These are the activations of a small neural network, seen along a few directions. Each row is one input.
In each table, some parts of the input vary, and every possible input appears once, in random order.
A made-up example of a description, with smaller parts first: line(4) and (point or line(9) or (values(3) and ring(5))).
Shared parts are said once, and a part with two or three values counts as separate values.

Other details of the inputs shift rows strongly along two fixed directions, in all tables alike. That doesn't count.

Table:
row 1: [-22  -5   1 -19 -10 -25  23 -11   5 -21 -10 -18]
row 2: [  4  -1 -10 -13  -3 -39  28  -6  18 -17 -15 -18]
row 3: [-26  21 -21  43  15  10 -35  21  18 -16 -30  20]
row 4: [ 64 -10  32 -19 -12   9  16   2 -17  41 -14 -11]
row 5: [ 45   3  36 -52  -8  16  21  -1 -40  18   7  13]
row 6: [ 31  36  11  18  17  67 -20  32 -35  28   2  45]
row 7: [ 57  -1  28 -18   4  23  -7 -19 -38  20  -7 -32]
row 8: [-23  11 -13  56  -3   5 -16   9  24 -11 -27  37]
row 9: [  1 -19 -21   1  17 -29  17 -21  24   8  12 -29]
row 10: [-18 -11   2  -9   6 -25   8  14   3 -13  38 -28]
row 11: [ 70   1  27 -41  -4  11  17 -11 -17  20 -19  -4]
row 12: [ 32  -5   1  20   6  68 -29   2 -42  16   0  56]
row 13: [-27  -7   0 -25 -25 -28   2 -11  11  -2  16  -7]
row 14: [-26   2  -5  -7   1 -20   3 -14 -10 -16  22 -33]
row 15: [-26  -1   3 -28 -14 -31  11 -14   1 -18   6  -4]
row 16: [ 39 -13  37 -31 -23  27   4  -6 -24  36  -5  -9]
row 17: [  0  23 -38  56  18  17 -13   8  31 -18  -6  17]
row 18: [-25  -2   2 -18  -5 -37  35  10  -5 -13  10  -5]
row 19: [ 38 -23  30 -22  12  34   8 -24 -32  36   7 -16]
row 20: [ -9  18 -24  54  19  15 -36  -2  26 -26  -2  20]
row 21: [ 36  -3  39 -49 -18  21  -3 -11 -33  23   3   9]
row 22: [-28   7  -4 -22   6 -29  13  24  -9  -9  14 -25]
row 23: [-24  -8   1 -13 -16 -34  26  11   4   5  23  -6]
row 24: [-24 -16   3 -10   0 -17   1  12   8 -19   0 -44]
row 25: [-13  -4  -5  -6   5 -15   3 -16   9 -21  21 -42]
row 26: [  7 -14  -8   2   8 -29   4   5  27 -10  12 -45]
row 27: [ 53   4  33 -32  13  24   6   0 -46  14  32 -13]
row 28: [-21  13 -14  48   5   3 -13   8  20 -20 -33  40]
row 29: [ 43  -2  12  36  26  63 -31 -11 -16  31 -15  44]
row 30: [-27  19 -27  49  12  32 -18   3  17 -23  -2  19]
row 31: [-19   0   0  -8   5 -24  -4 -14  -5 -21  30 -31]
row 32: [-22  -8   1 -17   5 -27  11  27  -3 -16  22 -29]
row 33: [ -3  16 -33  35  -6  10 -15   9  53  -4 -12  43]
row 34: [ 68 -11  32 -22   9  19   1  18 -24  20 -16 -31]
row 35: [-13 -11 -15 -10  13 -33   6 -33   5  -1  -5 -23]
row 36: [ 14   0 -16   0  12 -30   7 -11  23 -16  16 -43]
row 37: [  2  -8 -13  -8 -18 -35  15  -3  32   9   1 -23]
row 38: [-26 -15   9  -5   1 -24  -7   1   0 -16  26 -34]
row 39: [ 39 -13  26 -34  12  27  12 -27 -42  29  -7  -9]
row 40: [-21  -5  -6 -30 -20 -19   8 -15  23  -9   4 -16]
row 41: [-26 -11   5  -3 -17 -24  23  -4   7  -6  -5 -24]
row 42: [ 35  10  17  12 -11  72 -25   6  -5  23 -17  56]
row 43: [-38  -1 -20  46  22  19 -19  -6  11  -5  14  42]
row 44: [  5   0 -16 -25 -13 -32  14 -11  37  -4  -1 -16]
row 45: [-39   7  -9  44  -9   9 -16  16  14  -6  -2  49]
row 46: [-25  -4 -16 -20  14 -30  26 -14  -7  -1  24  -5]
row 47: [-25  -8   4 -11  -9 -27  25  -5   4 -15 -11 -20]
row 48: [ -8 -17   2   2   3 -28 -13  -6  16 -12   8 -45]
row 49: [-32   4 -28  43  26  18  -5   6  15  -2  25  48]
row 50: [ -9  -2  -4 -22 -11 -35   5 -22  17 -14 -12 -17]
row 51: [ 65  -5  34 -26   0   6  26   1 -27  23 -26 -10]
row 52: [-29  -1  -2 -16   1 -20   4   8   1 -12  -8 -41]
row 53: [ 49 -14  41 -20 -16  10   0  -8 -27  38 -17 -11]
row 54: [-28  17 -19  27  -2  21 -11   2  27 -25 -17  47]
row 55: [-27  17 -23  24  -9  14 -10  20  29  -7  14  60]
row 56: [-44  23 -14  35  12  15 -29  29   2 -20 -12  31]
row 57: [ 30  -9  49 -24 -16  16  11   1 -50  26  -6   0]
row 58: [ 32  -7  49 -33  -8  12  14  -1 -53  17 -11   3]
row 59: [ 32 -12  42 -34 -23  16  -1  -4 -37  35   5   0]
row 60: [ 25  10  14  17  24  60 -21  -8 -41  21 -10  62]
row 61: [-11  24 -31  44  19   9 -19  32  29 -14 -27  20]
row 62: [  0  -8 -25  -9  17 -35  22 -24  15   1  -2 -22]
row 63: [-28  21 -24  17  -4  14  -9  18  28 -14  12  63]
row 64: [-10  -8  -7 -18 -23 -31  -4 -18  29   2  -2 -20]
row 65: [-20   9 -20  46 -11  10 -29   5  36  -1 -17  38]
row 66: [-40  32 -21  40  10  18 -29  18   6  -8   1  27]
row 67: [ 28  18  29  13   3  58 -16  11 -38   3 -24  68]
row 68: [ 34 -13  48 -30   2  24 -10  15 -50  13  -1 -20]
row 69: [-10  -4  -8 -25 -17 -31  -3 -20  27  -5  -5 -17]
row 70: [-15   9 -12  -6   0 -30  -7  -8   9   4  -4 -46]
row 71: [  0  -6  -5   2 -10 -39  28   1  20  -1 -10 -25]
row 72: [-20 -19   4  -3   1 -15  -2   0  13 -15  16 -44]
row 73: [  7 -23 -39  -5   0 -28  13 -15  14  -4   9 -28]
row 74: [-12 -15   1  -4   2 -31 -10   6  11 -16  -8 -45]
row 75: [ 31  28  13  24  12  78 -29  18 -25  26 -21  31]
row 76: [ 37  -8  -4  23   6  76 -23   0 -29  15 -10  45]
row 77: [  0  12 -21  -5   5 -31   9   2  20   6   0 -46]
row 78: [ 43   2  39 -45  -4  15  27   6 -49  14   0  12]
row 79: [-33   5 -13  47  -9  19 -11  14  27  -5 -12  39]
row 80: [-23  -7  -4 -20 -21 -31  19   8  10   7  26  -6]
row 81: [-25  -4   4 -11 -13 -35  33  11  -3  -3  16  -8]
row 82: [-18   7 -12 -10   5 -21  18  -2  -7 -13  33 -28]
row 83: [-26   0 -46  36   8  19  -9  13   5 -13  21  50]
row 84: [-19  17 -18  40   5   5 -15   3  22 -26 -32  44]
row 85: [ -7 -27 -29  -6  -5 -26  -3 -24   4  -6   6 -28]
Each input here is: line(5) and (values(3) or ring(6) or ring(8)).
The inputs of row 44 and row 40 match in every part but the line(5) part. If row 17 is changed in the same way as row 44 into row 40, which row does it become?
Answer: row 30
The inputs of row 42 and row 64 match in every part but the line(5) part. If row 47 is changed in the same way as row 42 into row 64, which row does it become?
Answer: row 28
Change only the ring(6) part in row 3. List by row number the other rows that result.
Answer: row 7, row 20, row 48, row 70, row 74
Change only the values(3) part in row 12. List by row number the other rows that result.
Answer: row 43, row 60
A walk changes only the ring(6) part. It starts at row 52 and steps to row 24. List the rest of the walk in order.
Answer: row 72, row 25, row 30, row 75
Change only the values(3) part in row 85. List by row number the other rows that result.
Answer: row 29, row 35

Table:
row 86: [-21 -12 -14 -17   4 -37  -6 -23  15  -7  13 -75]
row 87: [-42  25 -28  35   7  28 -20  24   5 -16  20  61]
row 88: [-44 -16  -7 -32 -10 -46  29  -2 -10  -2  41 -30]
row 89: [-11 -20 -23 -10   6 -44  16 -12  13   0  24 -63]
row 90: [-58   9 -15  47   5  27 -28  15   3  -9  10  54]
row 91: [ 87  -2  35 -33   5  42   0  -7 -37  29 -17   9]
row 92: [-10 -18 -12 -16   4 -55  27 -24  14  -8  18 -42]
row 93: [ 38   0  53 -40  -4  53 -15  -2 -68  34   9   8]
row 94: [-21  19 -28  36   5  25 -10  11  26 -23 -11  66]
row 95: [ 69   4  44 -35   4  47   8 -12 -52  27   2  18]
row 96: [-29 -27  -4 -13   5 -45   5 -25   2 -12  12 -59]
row 97: [-45  40 -13  41   4  18 -18  42  11 -22 -11  57]
row 98: [-31   3   5 -30  -6 -52  26   4   0 -26  -3 -48]
row 99: [-31 -11 -12 -33  -2 -41  23 -14  -4 -22  29 -41]
row 100: [-16  18 -36  52  24  27 -29  12  18 -26   1  42]
row 101: [ -5 -20 -14 -14 -20 -53  13 -24  37   7 -13 -56]
row 102: [-33   8 -27  53  16  28 -12  15   6 -20   6  56]
row 103: [-17 -23 -15 -15   7 -49  21 -15   3 -12  23 -50]
row 104: [ -4  27 -41  57  21  25 -26   5  41 -10  -3  36]
row 105: [-44  -2   9 -29 -14 -56  32  15  -6  -7  12 -37]
row 106: [ -9  -9 -25 -19   6 -40   9 -13  15  -8  24 -66]
row 107: [-30  14 -25  54  22  28 -43   2  18 -27  -9  31]
row 108: [ 67  -5  61 -29 -16  48 -17  30 -36  20  10  -5]
row 109: [-17  32 -20  57  21  18 -26  29  23 -30 -31  36]
row 110: [ -8  -7 -14 -26   4 -53  20 -25  17 -16  19 -45]
row 111: [-45 -26   2 -20  -4 -40  15 -22  -8 -14  18 -46]
row 112: [ 92   1  26 -28   4  46  -3  -4 -25  41 -16  -5]
row 113: [-27   6 -32  70  21  29 -40   5  28  -6  -9  21]
row 114: [ 72  -1  50 -14  11  34   2  13 -51  27 -31  -8]
row 115: [ 89 -11  28 -19   3  42   4  -3 -27  49 -17  -2]
row 116: [-11 -24  -5 -19 -19 -58  17 -27  26  -5 -13 -42]
row 117: [-36  25 -17  33 -18  21 -25  13  28  -9 -16  71]
row 118: [-24 -22  -8 -31 -13 -51  40 -15  12 -10  11 -26]
row 119: [ 57   1  56 -22   2  39  11  17 -60  25 -25   4]
row 120: [ -8 -23 -14 -23  -4 -56  30 -17  21  -8   5 -38]
row 121: [ 89   1  35 -24 -11  44 -16 -14 -21  44 -35  -9]
row 122: [-34  14 -23  37  -3  21  -4  23  20  -3   1  77]
row 123: [ 56  -7  55 -37 -28  40   3  -2 -47  51 -17  29]
row 124: [-25   8 -16  50 -11  21 -15   3  29 -12 -30  65]
row 125: [-10   5  -8 -17   1 -51  13   4  20 -11  -9 -73]
row 126: [-25   4  -4  57  -7  25 -30  47  33 -22  10  42]
row 127: [ 78   2  43 -10   9  38  -2  16 -40  40 -31 -22]
row 128: [-37  19 -21  44   5  21  -7  16  14  -3  14  73]
row 129: [ 60   4  43 -50 -12  45   9   6 -50  40   2  30]
row 130: [ 58  10  46 -44  -4  45   6  -1 -57  39  15  26]
row 131: [ -9 -13  -8 -28 -19 -55  10 -28  28 -13 -13 -46]
row 132: [-42 -15   0 -30  -4 -37   7 -23  -6 -22  18 -49]
row 133: [ -5  15 -38  66  21  23 -19   6  38  -1  -4  39]
row 134: [-24  19 -19  40 -10  22 -22   1  32 -21 -29  62]
row 135: [-26 -17  -6 -25  -5 -51  37 -22   5 -10  24 -30]
The inputs of row 116 and row 131 match in every part but one. If row 89 is changed in the same way as row 116 into row 131, which row does it become?
Answer: row 106
The inputs of row 93 and row 90 match in every part but one. If row 87 is changed in the same way as row 93 into row 90, which row does it become?
Answer: row 88
Describe the family of inputs behind these rows.
Answer: values(2) and (point or (line(4) and (point or line(5))))
Change only the values(2) part in row 127. List by row number the other rows that result.
Answer: row 125
A walk changes only the line(4) part. It starts at row 117 and steps to row 134. List the rest of the walk in order.
Answer: row 131, row 121
